A small network was shown many inputs. Here are its activations along a few directions, one row for each input.
Each table varies a few parts of the input and shows all the possible inputs, shuffled.
A made-up example of a description, with smaller parts first: one of 5 places around a ring, together with either a single point or one of 9 places around a ring or (one of 3 separate values, together with one of 6 places along a line).
Shared parts are said once, and a part with two or three values counts as separate values.

Other details of the inputs vary at random and push rows far along two fixed directions, the same in every table; ignore that.

Rows:
r1: -.09	.17	.03	.15	.13	.00	.03	-.15	.09	.16	-.06	-.18
r2: -.16	.04	-.13	-.03	.20	.18	.06	-.06	.03	-.04	-.08	-.19
r3: -.08	-.11	-.30	.07	-.13	.11	-.16	-.06	.00	.08	-.13	-.12
r4: -.06	.03	-.26	-.09	.12	.15	.14	-.10	.02	.01	-.03	-.10
r5: .12	.18	-.22	.13	.25	.03	.03	-.12	.09	-.02	-.07	.03
r6: -.08	.04	-.19	.03	-.15	.03	-.22	-.10	.02	.24	-.10	-.10
r7: .06	.24	-.12	.12	.10	-.01	.05	-.09	.18	.18	-.10	.02
r8: .26	-.32	.77	-.33	-.15	-.10	.00	.06	.00	-.10	-.15	.17
r9: -.61	.65	.13	.28	-.82	-.14	.22	.35	-.36	-.55	.82	.57
r10: -.23	-.03	-.17	-.02	.22	.09	.02	.00	-.10	.03	-.12	-.17
r11: -.07	.00	-.19	-.03	-.02	-.06	-.12	.02	.27	.24	.11	-.10
r12: -.10	.05	-.10	.16	.31	-.05	-.03	-.13	-.13	.03	-.06	-.14
r13: .00	-.05	-.33	-.09	.16	.08	-.03	.13	.11	.06	.13	-.17
r14: .48	-.31	.49	-.41	-.01	.04	.11	.24	-.07	-.26	-.18	.30
r15: -.07	-.15	-.30	.01	.01	.03	-.06	.06	.26	.08	.08	-.11
r16: .62	-.40	.50	-.26	.08	-.20	-.06	.23	-.09	-.18	.14	.15
r17: .07	.10	-.20	.09	.21	.01	.09	-.23	-.01	.01	.03	-.07
r18: -.03	.11	-.07	.15	.29	.04	.01	-.19	.00	-.04	-.02	-.16
r19: .26	-.47	.67	-.29	-.13	-.01	.06	.10	-.02	-.26	-.18	.16
r20: .07	.08	-.16	.09	.09	-.10	-.06	.03	.17	.26	.15	-.16
r21: .36	-.49	.54	-.35	-.20	-.04	.13	.06	-.02	-.20	-.13	.25
r22: -.16	.10	.00	.16	.15	-.09	-.01	-.10	-.04	.23	-.10	-.15
r23: -.08	.01	-.25	.04	.01	.12	.05	-.06	.26	.00	-.17	.06
r24: .41	-.25	.62	-.36	-.19	-.10	.01	.13	.09	-.07	-.19	.37
r25: .12	.05	-.27	.15	.11	.03	-.18	-.12	-.17	.06	-.02	-.14
r26: -.29	.03	-.03	.04	.04	-.05	-.07	-.11	.06	.21	-.14	-.09
r27: .01	.16	-.09	.09	.06	-.03	.11	-.19	.08	.22	.00	-.09
r28: -.78	.45	.12	.39	-.70	-.10	.17	.49	-.49	-.69	.70	.50
r29: -.01	-.02	-.33	-.03	.02	.17	-.13	.01	-.14	.06	-.08	-.17
r30: .06	.11	-.16	.15	-.04	-.01	-.16	-.09	-.08	.26	-.06	-.16
Description of these inputs: one of 5 places around a ring, together with either one of 2 separate values or one of 4 places along a line.
Changing only the place on the ring of 5 turns r24 into r14. The same change can be made to r26. Which row results?
> r10
Change only the place on the ring of 5 in r17. List by row number the other rows that result.
> r4, r9, r21, r27
Which other rows agree with r15 in the place on the ring of 5? List them by row number.
> r3, r19, r21, r23, r28
Start at r25 and move only the place on the ring of 5, one step at a time. The first step leads to r30. Which rows follow, in order?
> r6, r3, r29

Rows:
r31: .05	-.17	.23	-.16	-.14	.00	.02	.11	-.03	-.06	-.03	.10
r32: .20	-.04	.28	-.05	.00	-.08	.02	.07	-.12	-.10	.08	.08
r33: .22	-.08	.20	-.05	.01	-.05	.01	.08	-.12	-.14	.04	.09
r34: -.32	.18	-.27	.16	-.08	.04	.02	-.09	.10	.07	.06	-.05
r35: -.27	.16	-.32	.14	-.08	.07	-.01	-.04	.12	.05	.05	-.05
r36: -.18	.24	-.27	.23	.11	.01	.03	-.11	-.02	.03	.11	-.10
r37: .20	-.06	.24	-.04	.00	-.10	-.01	.11	-.13	-.09	.08	.10
r38: .21	-.05	.23	-.05	-.02	-.05	.00	.05	-.17	-.09	.01	.09
r39: .07	-.13	.23	-.16	-.16	-.02	.03	.11	.01	-.08	-.01	.16
r40: -.15	.26	-.32	.18	.14	.04	.03	-.07	.00	.02	.11	-.08
r41: -.13	.18	-.31	.19	.13	.05	-.02	-.07	-.02	.02	.09	-.12
r42: .07	-.14	.24	-.11	-.17	-.07	-.03	.13	.01	-.02	.01	.13
r43: -.21	.26	-.26	.22	.15	.04	.02	-.09	-.03	.01	.05	-.10
r44: .07	-.11	.24	-.13	-.21	-.03	-.02	.08	-.05	-.05	-.04	.14
r45: .09	-.20	.22	-.14	-.15	-.01	-.02	.09	.00	-.07	-.03	.11
r46: -.32	.15	-.31	.11	-.07	.06	-.01	-.03	.08	.04	.07	-.08
r47: .19	-.10	.23	-.09	.04	-.04	.03	.09	-.16	-.11	.03	.05
r48: -.35	.20	-.24	.15	-.05	.06	.02	-.05	.09	.04	.01	-.04
r49: .45	-.59	-.15	-.37	.63	.13	-.18	-.53	.59	.76	-.85	-.56
r50: -.19	.22	-.31	.19	.10	.03	.00	-.05	-.06	-.01	.13	-.11
r51: .09	-.13	.21	-.14	-.17	-.02	.03	.10	.02	-.08	-.02	.14
r52: .22	-.06	.21	-.06	.01	-.05	.04	.09	-.12	-.14	.05	.10
What do these inputs look like to the network?
> one of 2 separate values, together with either a single point or one of 4 places along a line or one of 6 places along a line
Changing only the choice among 2 separate values turns r49 into r32. The same change can be made to r48. Which row results?
> r43
Change only the place on the line of 6 in r52. List by row number the other rows that result.
> r33, r40, r41, r47, r50
